Each row below holds a small network's activations on one input, seen along a few directions.
Each table varies a few parts of the input and shows all the possible inputs, shuffled.
A made-up example of a description, with smaller parts first: one of 3 separate values, together with either a single point or one of 11 places around a ring or (one of 6 places along a line, together with one of 8 places around a ring).
Shared parts are said once, and a part with two or three values counts as separate values.

Other details of the inputs vary at random and push rows far along two fixed directions, the same in every table; ignore that.

Table:
x1: [ 17  74 -30  22  28  28  -5 -47  13  10  15 -30   4   6]
x2: [-16 -21  -4 -33  -6 -20 -38  23  -3  -1 -15  10  -3   7]
x3: [ -1 -14  -7 -37 -21 -11   6  19   6   2  -7  39   1 -10]
x4: [ 20  77 -20  22  20  29 -13 -50  12  -4  17 -22  10   4]
x5: [-13 -11  -1 -32 -20 -21  -8  41  -4  -9 -10  21  -7  12]
x6: [ 13 -35  -1 -36 -11  -8 -29  13  -1   6 -24   4  -6  11]
x7: [ -2 -16   4 -38 -24  -6  -4  33  -7  -4 -12  21 -14   9]
x8: [ -4 -18 -17 -38 -13 -12  15  22   6  16  -8  31  -6  -8]
x9: [ -6 -21 -13 -35 -23   0  11  25  13  16  -7  26  -5  -7]
x10: [ 22  83 -13  26   4  31  16 -30  24 -11  25 -18   0  11]
x11: [ -7 -24 -11 -35 -23   1   9  21  19   4  -9  30  -5  -2]
x12: [ 16  75 -29  21  18  24  -8 -53   8   2  17 -31  10   5]
x13: [ 19  85 -26  23   5  23  24 -34   8  -5  23 -21   6   9]
x14: [-35 -66  85 107  34 -18  71  -8 -39 -10  23 -13  21 -26]
x15: [ 18  77 -24  37  20  14 -26 -24  -1 -13  14 -42  -4  24]
x16: [ -4 -30  -6 -37 -10  -7 -27   2  18  10  -8  23  -2 -12]
x17: [-10 -35 -13 -36  -9   2 -21   2  19  11 -14  20  -1  -7]
x18: [-34 -84  79  83  51   9  49 -23 -30   3  26 -34  36 -48]
x19: [-31 -78  97  79  50   3  35 -15 -50 -17  21 -38  28 -33]
x20: [ 10 -21  -9 -25 -27 -21   0  37  -6  -4 -20  13 -19   6]
x21: [-13 -27 -13 -16 -13 -25 -30   3   4  18 -21  27 -12   6]
x22: [ 40  78  -9  26   3  31  13 -19   4 -15   9 -37  -4  34]
x23: [ -3 -15 -11 -23 -20 -26  -7  45  -8  -8 -10  20 -14  10]
x24: [  7 -31 -11 -26 -13 -20 -31  18  -5   3 -25   2 -15   1]
Description of these inputs: one of 2 separate values, together with either a single point or one of 5 places around a ring or one of 6 places around a ring.
Change only the place on the ring of 5 in x2. List by row number the other rows that result.
> x6, x15, x19, x24
Change only the place on the ring of 6 in x1. List by row number the other rows that result.
> x4, x12, x16, x17, x18

Table:
x25: [  0  -1   4  10   8   3  -3  -5  -4   0   1 -12   1  -1]
x26: [ 1  5  7  8  1  4 14  4  1 -7  7 -4  2 -2]
x27: [-6  6  4 11  5 -2  5 -1 -4 -4  5 -3  2  2]
x28: [  0  -2   2 -11  -5  -6  -4  10  -4  -3  -3   6  -4   3]
x29: [ 0  0  1 11  8 -1 -1 -9 -2  1  3 -6  3 -5]
x30: [  0  -7  -2 -15  -2   2  -8   1   3   3  -4   3   2  -1]
x31: [ 2  5 10 11  2  0  6  0 -6 -5  2 -3 -2  4]
x32: [ -3  -7  -3  -9  -2  -3 -13   4   2   1  -4   3  -2   0]
x33: [  1  -7  -6 -12  -2  -4  -6  -2   2   6  -4   5   1  -4]
x34: [ 4  4  4  9  1  3 16  4 -1 -5  5 -6  1 -2]
x35: [ 1 -1  7 10  6  7 -1 -6 -1 -1  1 -9  1  1]
x36: [ -1  -7  -1 -14  -2   1  -9   3   2   2  -4   2   0   0]
x37: [ -3  -3  -7  -6  -4 -10  -2  10  -1   4  -4   7  -3   3]
x38: [-4  3  0 10  5  3 11 -5 -1  3  5 -2  3 -5]
x39: [  3  -4  -1  -9 -11  -2   8  12   6  -2  -3   9  -4   1]
x40: [ 4 -4 -2 -8 -7 -6 -2 12 -5 -3 -6  3 -5  5]
x41: [-5  6  4 12  6 -3  5  1 -3 -2  5 -3  3  2]
x42: [ 4 -5 -3 -8 -8 -7  0 13 -3 -4 -5  2 -5  6]
x43: [-1  3  1  8  4  4 12 -5 -2  2  5 -2  3 -5]
x44: [ 1  3  6  9  1  6 13 -4  1  0  6 -1  2 -2]
x45: [  2  -8  -5 -13  -2  -1  -6  -1   2   5  -5   4   0  -3]
x46: [ -2  -6  -5 -11  -1  -4  -9  -1   3   2  -3   8   2  -5]
x47: [ -1   1   4   6   8   3   1 -11   0   0   5  -4   7  -6]
x48: [ -3   0   6   9   8   4  -5  -5  -2  -3   3 -10   3  -1]
x49: [  2  -9  -4 -14  -2   1  -6   1   1   5  -6   1   0  -1]
x50: [-1 -7 -5 -7 -3 -5 -9 -1  4  4 -4  8 -2 -2]
x51: [-1 -1  1 12  8  0 -3 -7 -2  0  3 -8  2 -4]
x52: [  0  -3  -2 -13  -8   0   5  11   3  -1   0   9  -1  -1]
x53: [ -2  -4  -3 -13  -6   1   3   7   3   2   0   9   0  -2]
x54: [ -1  -8  -6  -8  -2  -4 -12   4   1   3  -6   1  -3   0]
x55: [-3  1  3  9  8  1 -2 -9 -1 -2  5 -4  5 -5]
x56: [-3 -2 -1 -9 -7 -7 -5  8 -3 -1 -3  7 -2  1]
x57: [  3  -5  -4 -11  -8  -2   6  10   2   1  -2   7  -2  -1]
x58: [  1   0   1  10   8   0   1 -11  -2   1   3  -5   5  -6]
x59: [ 2  3  3  8  3  5 13 -3 -2  0  5 -4  3 -3]
x60: [-4  1  4 10  8  1 -4 -7 -1 -2  5 -6  3 -4]
x61: [-1 -1  5 13  6  2 -3 -6  0 -1  2 -7  0  0]
x62: [-4  4  4 14  3 -2  7 -2 -3 -2  3 -2 -1  3]
x63: [-3  4  2 13  5 -3  6 -1 -6 -1  3 -5  0  2]
x64: [ -7  -3  -5 -11  -4  -2   2   4   4   4  -1  11   0  -3]
x65: [ 2 -1  7  7  5  8  3 -9  1  1  2 -7  4 -1]
x66: [  0   0   3  11   6   1   1 -12   1   1   3  -2   4  -4]
x67: [ -1  -8  -2  -8  -4  -1 -11   3   3   3  -7   3  -4   3]
x68: [ 2  5  8  9  3  1  5  3 -7 -9  3 -6  1  3]
x69: [-1  5  7 13  0 -2  5 -3 -5 -2  2 -3  0  2]
x70: [  1  -8  -1 -11  -4   1  -8   2   3   4  -5   3  -2   2]
x71: [-5  4  3 11  3  4 12 -6  2  2  5  1  2 -3]
x72: [ -2  -7  -5  -6  -4  -4 -11   1   4   3  -4   6  -3   0]
x73: [ 4  3  8 13 -1  0  9  3 -4 -8  2 -6 -1  6]
x74: [ 3  4  8 12  1  1  7  2 -6 -7  1 -5 -1  5]
x75: [  1  -8  -3 -12  -4   0  -5  -2   5   5  -5   7  -1  -1]
x76: [  2  -1   5   7   8   5   0  -7  -3   1   2 -11   3  -1]
x77: [  1  -9  -4 -11  -2   0 -10   4   0   4  -7  -1  -3   1]
x78: [  2  -3   0 -10  -8  -5  -1  14  -2  -7  -3   4  -3   5]
x79: [ -1  -7  -1 -13  -2   1 -12   4   1   1  -5   1  -1   1]
x80: [  0  -7  -4 -11  -4  -3  -5  -3   5   5  -4   9   0  -2]
x81: [-4 -3 -4 -4 -6 -8 -2  9  2  3 -4 10 -4  5]
x82: [-4  4  4  7  4  5 10 -5  0  0  7 -1  5 -5]
x83: [ 27  91 -49 -18  -6  26 -27 -26  26   1   3 -12  -9  26]
x84: [ 0 -3 -4 -8 -7 -9 -4  7 -5  2 -5  5 -4  1]
x85: [ 3  4  6 10 -1  5 15  0  1 -3  5 -1  1 -1]
x86: [ -3  -5  -4 -10  -7  -1   4   3   5   5  -2  12  -2  -2]
x87: [ 3  5  7 10  4 -1  6  1 -9 -4  2 -7 -1  2]
Describe the family of inputs behind these rows.
> one of 3 separate values, together with either one of 5 places along a line or one of 6 places along a line or one of 10 places around a ring
Changing only the choice among 3 separate values turns x62 into x27. The same change can be made to x66. Which row results?
> x46
Start at x41 and move only the place on the line of 6, one step at a time. The first step leads to x27. Which rows follow, in order?
> x56, x28, x68, x78
Change only the place on the ring of 10 in x72. List by row number the other rows that result.
> x35, x50, x61, x65, x66, x67, x70, x75, x80
Start at x38 and move only the place on the line of 5, one step at a time. The first step leads to x43. Which rows follow, in order?
> x59, x57, x34
Change only the choice among 3 separate values in x83. List by row number the other rows that result.
> x45, x75

Table:
x88: [  6  -1   4  -5 -10   2  16  12  -1  -4  -1   2  -2   5]
x89: [  0  -8   2 -15   4  11  -3  -6   6   3   1  -1   6  -7]
x90: [-7 -8  1  9 -5 -3 -8 -8 10  8 -5 11 -5  5]
x91: [ 10 -10   0  -9  -2   8   3  -2   2   4  -4  -2   1  -3]
x92: [  3  -9 -10   3  -2  -4   2  -5   3  13  -6   1  -5  -5]
x93: [  1  -8  -1  -7   6  -2 -17  -4  -5   1  -5  -6   3  -3]
x94: [ 36 121 -50  16  -1  27 -17 -22  16 -10   7 -35 -17  43]
x95: [-12   2  -3  -2   1  -5   1   2   4   4   5  12   3  -5]
x96: [ -2   0  -6   4  -7 -11  12   7  -1   4  -2   8  -3   3]
x97: [ -4  -8   0  -9   9  -1 -19  -5  -3   1  -2  -6   4  -3]
x98: [ -1   1  58  95  40  22  64 -22 -24 -21  32 -48  20 -11]
x99: [  1   1   4  -2  -3  -9  -3  10 -12  -6  -3   1  -4   5]
x100: [  6 -10  -3   0   1  -3 -10   3  -5   4  -8 -10  -6   1]
x101: [ -4   0   6 -11  -2   7   5   8   5  -4   6   6   4  -3]
x102: [-16   1  -5  -3   1  -3   0   0   4   3   6  12   4  -7]
x103: [ -3  -9   7   6  -2  -3 -21  -1   2  -2  -8  -1  -6  12]
x104: [ 11 -11  -1  -6  -5   8   6   2   4   5  -5  -5  -4  -2]
x105: [-12   0   2  -6   3  -2 -13   7  -5  -6   3   0   3  -1]
x106: [ -5   2  -4   0  -4 -10   4   1   1  -1   3  13   1  -5]
x107: [ -8   1   4  -6   4  -5 -12   9  -4  -5   3   1   2   1]
x108: [ 2 -9 -9  0  1 -4 -1 -9  1 11 -4  4  0 -6]
x109: [ -8  -7  -7  -6   6  -1  -7 -12   5  10   1   5   5 -10]
x110: [ 6  1  6 -8 -8  2 13  9 -3 -4  0  6 -2  1]
x111: [  1  -1   1   0  -5 -10  -1  14 -10  -5  -4  -3  -4   9]
x112: [  5  -9   1 -13   1   9   0  -5   4   2  -2  -1   5  -7]
x113: [ -8   0   4 -12  -2   9   3   6   4  -5   6   5   5  -4]
x114: [ -2  -7  -8  -4   4  -3  -4 -11   3  10  -3   5   5 -10]
x115: [-2 -1 -8  6 -6 -9 12  9  0  4 -3  8 -7  3]
x116: [ 1 -9  9  0 -8  9 -4 -1 11  0 -5  4 -5  8]
x117: [ -3   2  -3   1  -5 -10  10   3  -4   3   0  12  -3  -1]
x118: [ 3  0  5 -9 -6  2  8  7  2 -8  4  7  2 -3]
x119: [  6 -10  -2  -3   3  -4 -13  -2  -7   2  -7  -7  -1   1]
x120: [ -2   1   3  -3  -1 -10  -8   8  -7 -10   1   1   0   1]
Describe the family of inputs behind these rows.
> one of 3 separate values, together with either a single point or one of 4 places along a line or one of 6 places along a line
Changing only the choice among 3 separate values turns x115 into x98. The same change can be made to x108. Which row results?
> x91
Change only the place on the line of 6 in x94. List by row number the other rows that result.
> x99, x105, x107, x111, x120
Change only the place on the line of 4 in x97. List by row number the other rows that result.
> x93, x100, x119

Table:
x121: [ -9 -56  60  46  24 -21  10  -5 -33 -10   2 -25   8 -13]
x122: [  5  44   4  24  24  33 -29 -33   3  -9  19 -42  13   4]
x123: [  4  42  -9  17  35  42   0 -42  21   0  20 -28  14  -8]
x124: [ -9 -66   0  -6 -16 -26  15   6  -6  17 -13  26   0 -15]
x125: [ -5 -67  22 -37  -6  -2  -2  10 -10  -2 -13   4   5 -21]
x126: [ -4  49 -15  35  20  24   9 -44  22  16  13 -19  15  -7]
x127: [-26 -39 -19 -90 -35 -56   5  61  -8  -1  -3  80   6 -33]
x128: [  9 -64  -2 -72 -63 -25  22  70  18   4 -26  65 -24   2]
x129: [ -5 -63  15 -28  -5  -4  13  11  -8  22  -7  22   4 -24]
x130: [ 19  49  -7  48  14   7  -6 -31 -13  -8  -1 -26  -9  11]
x131: [  9  43   1  34  32  17 -33 -31   1 -14  12 -37  14  17]
x132: [-25 -68  17 -34   4  -1 -19   7   0   1  -6   7  10 -27]
x133: [-32 -31  57  47  10 -19  50  44 -46 -29  16 -12   8   1]
x134: [ 18  62  -7  41   5   7  34  25 -17 -23  10 -46 -15  32]
x135: [ 24  42  -5  14  25  41  17 -39  11  -4  13 -30  10  -1]
x136: [  2  46 -10  25  27  37   2 -40  13  15  26 -22  10  -7]
x137: [ 15  50 -49 -84 -65   1 -13  36  48  -1 -18  63 -31  33]
x138: [ 29  39 -25 -39 -16  19 -41  -6   7  -2 -10 -13  -7  20]
x139: [ -2  69 -19 -23 -32   6   1  23  13 -18   5  29 -14  37]
x140: [  4  43 -31 -21  -3  -7 -60  -9  17   4  -8  -7 -17  21]
x141: [ -1 -60  59  40  29 -11   7  -3 -35 -18   0 -24  23  -9]
x142: [ -8 -61   9  -6  -6 -36   5  11 -15  17 -17  24  -7  -7]
x143: [ -2  49 -11  51  24   8 -23 -35  -3  -4   7 -24  -4   5]
x144: [  0  38 -58 -12 -13   2 -26 -22  29  19  -1  12  -9  11]
x145: [-33 -56  38  56  33 -23  17 -16 -19   9  11  -4  12 -22]
x146: [-19 -73  53  45  20  -8  54 -12 -18  13   2  -4  27 -39]
x147: [ 44  39 -66 -73 -67  -5  -9  64  24   4 -32  30 -44  40]
Describe the family of inputs behind these rows.
> either a single point or one of 6 places around a ring or (one of 2 separate values, together with one of 10 places around a ring)
Change only the choice among 2 separate values in x146. List by row number the other rows that result.
> x126
Change only the place on the ring of 10 in x132. List by row number the other rows that result.
> x122, x123, x126, x131, x136, x140, x143, x144, x145
Start at x133 and move only the place on the ring of 6, one step at a time. The first step leads to x134. Which rows follow, in order?
> x147, x128, x137, x139
